These are the activations of a small network on made-up records, seen along a few directions, one row for each record.
Here are examples, each followed by its value of one field, GAGEG.
Records without GAGEG are marked none.
The largest differences between rows may come from other fields.
In the rows, 500 means zero.
Random noise pushes rows far along 2 fixed directions. That doesn't count. These rows show it; they differ only by the noise:
[435 655 470 562 500 525 494 489 508 432 353 451 434 379 572 571 664]
[449 388 635 292 665 420 715 497 535 482 509 488 516 410 194 445 546]
[485 542 581 275 561 498 724 514 453 665 559 366 544 365 149 472 428]
[419 675 444 640 491 527 432 481 528 358 294 481 402 385 689 596 734]

[594 529 390 643 447 709 382 498 505 587 503 592 521 583 717 467 588] | koton
[542 444 570 442 476 413 543 547 515 578 589 487 574 539 429 496 296] | tumet
[568 475 482 512 429 525 439 510 501 536 575 518 536 589 562 492 394] | valiz
[535 445 535 500 453 379 411 544 525 447 572 539 537 590 552 527 321] | valiz
[533 300 543 534 513 405 400 550 556 445 585 681 529 634 584 449 398] | galir
[574 638 423 399 453 786 624 454 386 799 553 384 526 433 334 468 553] | none
[524 392 530 508 562 453 478 530 547 481 531 609 523 559 513 486 474] | gikoz
[470 686 366 716 382 586 359 494 484 469 407 453 456 486 789 579 572] | vaf
[595 544 441 564 390 571 406 522 468 601 566 494 552 597 618 522 380] | lim
[515 465 458 706 439 465 311 525 559 397 452 635 501 592 787 509 502] | tiniz
[486 514 479 554 486 464 444 519 512 442 504 496 500 548 609 544 475] | vaf
[517 680 406 623 321 469 332 560 458 555 529 414 503 518 699 579 305] | ter
[486 289 491 604 600 547 435 481 618 344 464 719 466 583 668 389 702] | von
[521 246 517 639 571 500 408 501 609 384 482 775 494 634 684 409 622] | galir
[578 465 480 451 494 619 557 506 488 678 600 504 565 532 432 429 440] | mor
[511 424 617 372 513 332 563 582 484 586 635 492 595 528 305 513 222] | pel
[522 157 702 354 685 237 572 555 621 352 601 671 589 632 342 435 357] | lim
[565 528 458 529 447 569 503 519 479 659 567 482 554 528 512 478 399] | ter
[607 408 503 473 514 591 522 539 482 703 636 581 605 588 426 421 382] | koton
[547 561 422 620 436 573 405 527 476 600 511 546 515 535 626 536 462] | gikoz
[525 479 539 477 452 383 444 579 530 489 594 483 548 573 553 521 296] | seri
[487 502 544 553 436 268 358 609 539 396 558 510 534 577 643 588 253] | seri
[516 429 506 542 517 527 498 530 530 551 528 594 523 527 536 473 507] | rogu
[531 473 542 416 474 406 537 577 464 659 652 474 594 514 356 482 212] | mor
[537 591 442 516 372 511 416 578 430 685 631 455 551 510 515 505 252] | von
[545 530 457 515 437 577 455 533 492 600 562 506 513 532 572 499 445] | rogu
[497 757 374 710 292 467 293 554 444 512 452 401 475 506 804 657 361] | kedav
[468 827 403 549 350 583 517 472 399 613 422 242 480 340 513 584 494] | none
[544 592 508 482 445 458 458 604 468 632 580 469 570 501 487 548 279] | fil
[572 645 459 476 379 526 446 599 410 728 631 417 582 513 472 552 224] | fil
[542 431 457 648 450 547 361 494 547 444 491 622 511 606 720 462 532] | tiniz
[546 759 368 683 325 612 389 529 444 639 447 405 503 476 735 607 453] | kedav
[568 837 395 615 203 506 357 589 373 759 568 306 561 474 641 660 133] | tumet

Which value of GAGEG does each new row have?
[569 520 454 581 398 589 444 497 489 586 536 507 529 572 623 508 437] | tumet
[551 758 364 643 272 557 367 559 392 729 556 370 535 487 648 584 253] | ter
[619 557 404 608 369 697 425 530 445 770 579 546 558 559 604 475 414] | galir
[530 493 494 486 451 479 474 572 464 660 628 514 564 517 449 471 282] | von
[529 559 485 592 366 381 297 580 506 458 544 512 531 576 695 559 271] | tiniz
[618 539 464 503 377 577 460 573 426 802 659 506 595 557 473 489 236] | galir
[430 406 569 526 573 266 443 552 575 278 488 560 494 558 579 561 442] | vaf
[535 475 466 624 412 465 307 552 534 456 525 610 496 597 733 515 408] | galir
[476 359 600 516 565 302 470 569 608 352 517 596 531 565 566 500 417] | seri
[512 397 537 567 486 382 394 523 586 332 492 588 494 617 687 530 453] | tumet
[541 359 517 568 490 451 409 547 538 511 566 661 535 603 591 460 401] | galir
[593 753 437 429 287 531 518 585 341 870 678 255 603 477 384 589  90] | kedav
[566 445 495 433 471 573 527 530 474 666 638 518 554 557 435 455 385] | rogu
[599 442 497 480 508 589 505 540 493 669 611 566 593 572 467 434 403] | koton
[511 378 462 667 576 570 411 475 597 375 409 703 464 578 726 469 725] | gikoz
[585 413 520 469 497 479 441 571 490 595 645 582 588 618 484 472 310] | koton
[603 342 455 590 501 696 449 475 536 585 545 689 522 634 628 399 608] | galir
